These are the activations of a small neural network, seen along a few directions. Each row is one input.
In each table, some parts of the input vary, and every possible input appears once, in random order.
Descriptions start from the smaller parts, as in this example, which fits no table here: one of 5 places around a ring, together with either a single point or one of 9 places along a line or (one of 2 separate values, together with one of 6 places along a line).
Shared parts are said once, and a part with two or three values counts as separate values.
In the rows, zero is written as 128.

Other details of the inputs shift rows strongly along two fixed directions, in all tables alike. That doesn't count.

Rows:
R1: [117 127 124 133 139 119 125 140 135 135 129]
R2: [132 131 137 126 139 118 120  91 118 110 144]
R3: [133 133 135 126 138 117 120  94 118 110 144]
R4: [129 129 125 133 133 137 136 131 143 134 125]
R5: [108 218  85 125 127 121 144 158 109 113 121]
R6: [138 124 138 107 139 136 135  86 113 118 123]
R7: [120 132 123 136 121 119 120 136 130 131 126]
R8: [144 128 136 108 122 132 128  87 109 120 124]
R9: [106 222 102 101 138 116 147 128  87 111 125]
R10: [113 122 142 115 147 122 130 100 112 127 128]
R11: [126 122 133 127 129 135 136 139 131 127 128]
R12: [127 124 148 105 130 134 135 103  98 119 127]
R13: [117 101 139 136 132 125 119 118 126 132 126]
R14: [121 125 124 132 139 117 123 141 136 136 130]
R15: [122 131 123 135 121 118 118 137 131 132 127]
R16: [138  98 138 132 125 140 125 109 134 132 123]
R17: [127 127 131 124 132 127 131 147 133 134 134]
R18: [128 126 133 128 114 132 131 138 126 130 130]
R19: [123 116 121 172 125 123 118 149 165 129 142]
R20: [120 128 137 111 136 120 122 100 100 121 126]
R21: [133 124 142 102 137 127 132 108 108 119 131]
R22: [143 105 135 131 117 134 124 111 136 131 125]
R23: [122 111 129 148 127 133 133 171 157 144 132]
R24: [138 104 138 134 117 138 128 106 135 131 123]
R25: [126 124 133 112 143 118 124 105 112 122 127]
R26: [138 112 118 157 108 137 124 151 161 141 123]
R27: [127 134 123 148 131 119 120 125 140 118 144]
R28: [130 126 148 101 123 128 132  95  97 120 130]
R29: [135 103 125 143 125 129 124 167 155 139 131]
R30: [134 126 130 124 115 127 126 140 127 130 131]
R31: [116 108 118 157 130 125 123 159 158 139 124]
R32: [146 126 138 107 122 130 127  86 109 120 124]
R33: [117 131 125 137 121 120 121 133 128 131 126]
R34: [140  98 138 131 125 139 124 109 132 132 124]
R35: [146  99 134 128 125 134 119 115 134 133 124]
R36: [134 130 122 133 130 141 136 126 138 126 121]
R37: [127 122 133 127 129 133 135 140 131 128 129]
R38: [129 122 147 102 138 131 136 102 105 118 130]
R39: [112 130 126 135 138 121 129 137 134 135 128]
R40: [132  99 142 130 138 139 132 111 143 136 127]
R41: [117 128 138 114 136 121 123  98 100 121 126]
R42: [133 128 141 102 129 128 129 110 100 120 130]
R43: [140 110 115 153 115 138 122 155 159 141 123]
R44: [124 125 149 104 140 129 138 108 109 125 133]
R45: [121 198  94 132 108 132 142 185 120 123 126]
R46: [130 124 144 104 139 124 132 115 113 127 133]
R47: [127 106 128 151 109 134 126 165 153 141 129]
R48: [131 126 144 102 129 130 130 106  98 120 129]
R49: [137 125 139 108 139 138 136  85 113 118 123]
R50: [122 113 137 152 133 122 119 111 141 120 143]
R51: [142 126 135 105 138 133 130  90 114 118 124]
R52: [146 103 132 126 134 133 124 116 140 130 125]
R53: [118 130 141 115 129 119 124  93 102 121 126]
R54: [119 111 120 151 134 119 119 163 157 145 129]
R55: [132 128 145 101 123 127 131 100  99 120 130]
R56: [135 119 142 105 143 133 133  89 117 126 127]
R57: [122 110 130 148 127 134 134 169 156 144 131]
R58: [130 124 130 124 129 131 132 142 131 128 130]
R59: [126 126 132 128 120 134 131 143 124 129 129]
R60: [126 103 135 131 132 119 113 124 127 134 128]
R61: [125 102 132 132 139 120 118 125 136 132 128]
R62: [118 123 135 115 143 121 126 102 111 122 126]
R63: [135 107 119 156 115 143 126 151 157 140 122]
R64: [137 127 125 135 113 137 131 120 133 129 123]
R65: [125 110 120 155 117 119 112 162 156 143 127]
R66: [116 107 122 157 122 125 117 158 150 141 126]
R67: [136 107 125 145 110 128 120 168 153 142 131]
R68: [122 125 134 113 143 120 126 103 111 121 126]
R69: [131 217  87 115 122 134 148 146 112 111 120]
R70: [113 246  80 135 119 117 144 150 109  98 139]
R71: [135 108 123 144 116 130 120 172 149 140 130]
R72: [122 127 123 133 128 120 118 138 127 131 127]
R73: [138 124 123 128 133 131 128 134 143 136 127]
R74: [131 127 125 131 134 136 134 129 141 134 126]
R75: [126 110 129 142 128 130 130 166 154 143 133]
R76: [106 229  89 122 112 119 143 151  98 113 120]
R77: [133 201  79 139 107 135 137 178 133 125 120]
R78: [135 124 124 129 133 132 129 132 143 135 127]
Each input here is: one of 6 places along a line, together with either a single point or (one of 3 separate values, together with one of 4 places along a line).
Question: The inputs of R6 and R69 match in every part but the place on the line of 6. If R9 is changed in the same way as R6 into R69, which row does it become?
Answer: R1
Question: The inputs of R29 and R11 match in every part but the place on the line of 6. If R14 is changed in the same way as R29 into R11, which row does it become?
Answer: R10
Question: Which other rows does R34 become when the choice among 3 separate values takes its other values? List them by row number.
Answer: R41, R45
Question: Which other rows agree with R39 in the place on the line of 6? List them by row number.
Answer: R4, R5, R16, R18, R19, R23, R37, R49, R53, R59, R64, R66
Question: Which other rows agree with R61 in the place on the line of 6? List them by row number.
Answer: R2, R8, R15, R17, R21, R30, R42, R51, R54, R72, R77, R78
Question: Which other rows does R63 become when the place on the line of 4 takes its other values? List them by row number.
Answer: R24, R36, R40
Question: Which other rows does R12 become when the choice among 3 separate values takes its other values? List them by row number.
Answer: R13, R63

Rows:
R79: [142  91 159  99 137 136 129  85 103 121 128]
R80: [122 107 129 154 128 136 132 165 158 140 128]
R81: [117 133 157  87 162 105 130  78  83 112 144]
R82: [123 126 124 143 131 132 135 152 150 143 125]
R83: [119 157 112 120 123 121 131 146 120 131 121]
R84: [143 111 115 143 118 135 122 145 159 138 128]
R85: [119 141 118 136 133 132 135 152 133 130 127]
R86: [134  20 180 142 130 128 103  88 146 141 134]
R87: [141 112 121 132 122 135 129 152 154 140 124]
R88: [121 156 100 145 129 126 131 142 139 121 125]
R89: [147  50 169 113 143 136 114  87 130 135 128]
R90: [121 200 106 122 128 129 145 123 112 114 125]
R91: [118 161 109 125 139 129 135 144 123 124 123]
R92: [127  78 128 170 119 121 104 157 169 145 127]
R93: [129  81 126 166 118 122 107 155 171 149 126]
R94: [136 193 104 114 115 132 144 131 101 108 127]
R95: [123 203 100 120 131 124 143 126 114 112 122]
R96: [125 111 158  91 136 125 126  78  91 128 127]
R97: [120 141 111 145 113 121 122 150 128 127 130]
R98: [120 166 111 137 122 134 135 139 131 120 131]
R99: [139 162 102 127 118 133 130 139 125 122 126]
R100: [112 159 117 137 139 107 122 144 132 120 148]
R101: [130  79 136 168 116 126 107 152 167 152 129]
R102: [115 132 122 135 114 128 132 163 133 133 126]
R103: [129 102 152  99 153 125 133  74 110 126 122]
R104: [149  97 156 108 132 136 126  74 111 126 131]
R105: [117 143 150  86 137 119 135  79  67 108 127]
R106: [138 141 116 135 110 138 134 144 136 126 131]
R107: [119 119 120 142 126 123 117 159 137 139 124]
R108: [140 155 119 123 121 136 140 149 127 131 122]
R109: [124 123 117 158 124 130 125 149 154 130 131]
R110: [136 144 153  75 131 136 144  75  81 104 129]
Question: What is each input in this table made of?
Answer: one of 2 separate values, together with either a single point or (one of 3 separate values, together with one of 5 places around a ring)
Question: The inputs of R93 and R83 match in every part but the choice among 2 separate values. If R97 is changed in the same way as R93 into R83, which row does it become?
Answer: R105
Question: Which other rows does R79 become when the place on the ring of 5 takes its other values? List them by row number.
Answer: R87, R89, R108, R110
Question: Which other rows does R82 become when the choice among 2 separate values takes its other values? List them by row number.
Answer: R90
Question: Which other rows does R98 become when the choice among 3 separate values takes its other values? List them by row number.
Answer: R86, R106

Rows:
R111: [135 163 125 107 124 135 146 130 112 123 126]
R112: [122 140 126 135 131 118 119  96 124 118 133]
R113: [110 194 111 109 137 118 143 143 101 114 132]
R114: [114  93 110 181 126 125 119 204 188 158 126]
R115: [124  65 162 128 134 122 111  93 125 136 128]
R116: [142  86 153 109 134 141 132  96 125 135 119]
R117: [125 125 135 122 130 117 119 107 112 128 131]
R118: [129 195 107 102 120 141 152 140 104 118 124]
R119: [144  85 149 120 127 132 118  95 123 129 127]
R120: [149  94 145 127 140 144 129  83 137 124 128]
R121: [116 148  92 181 104 120 123 225 173 146 132]
R122: [128  79 158 126 135 119 109  98 125 129 134]
R123: [110 128 103 172 124 127 125 214 178 149 132]
R124: [136 109 143 116 122 129 128 111 117 125 130]
R125: [111 201  99 122 142 116 143 125 115 108 128]
R126: [118 136 134 116 146 119 128 118 113 122 132]
R127: [135 119 137 116 120 134 129 109 114 125 119]
R128: [143  72 124 171 115 142 119 188 196 157 127]
R129: [143 108 133 137 127 134 121  93 133 122 129]
R130: [135 196 101 102 123 137 147 133 106 117 120]
R131: [114 165 114 117 143 118 134 129 109 121 128]
R132: [136  92 151 117 124 135 124 101 118 128 129]
R133: [131 195 104 111 113 129 139 136 102 110 124]
R134: [120  85 155 127 131 123 115 106 121 131 135]
Question: The inputs of R124 and R121 match in every part but one. If R119 is changed in the same way as R124 into R121, which row does it become?
Answer: R117
Question: What is each input in this table made of?
Answer: one of 4 places along a line, together with either a single point or one of 5 places around a ring
Question: Which other rows agree with R126 in the place on the line of 4? List them by row number.
Answer: R113, R114, R123, R125, R131
Question: A walk changes only the place on the ring of 5. It starts at R111 and steps to R118. List the rest of the walk in order.
Answer: R116, R130, R128
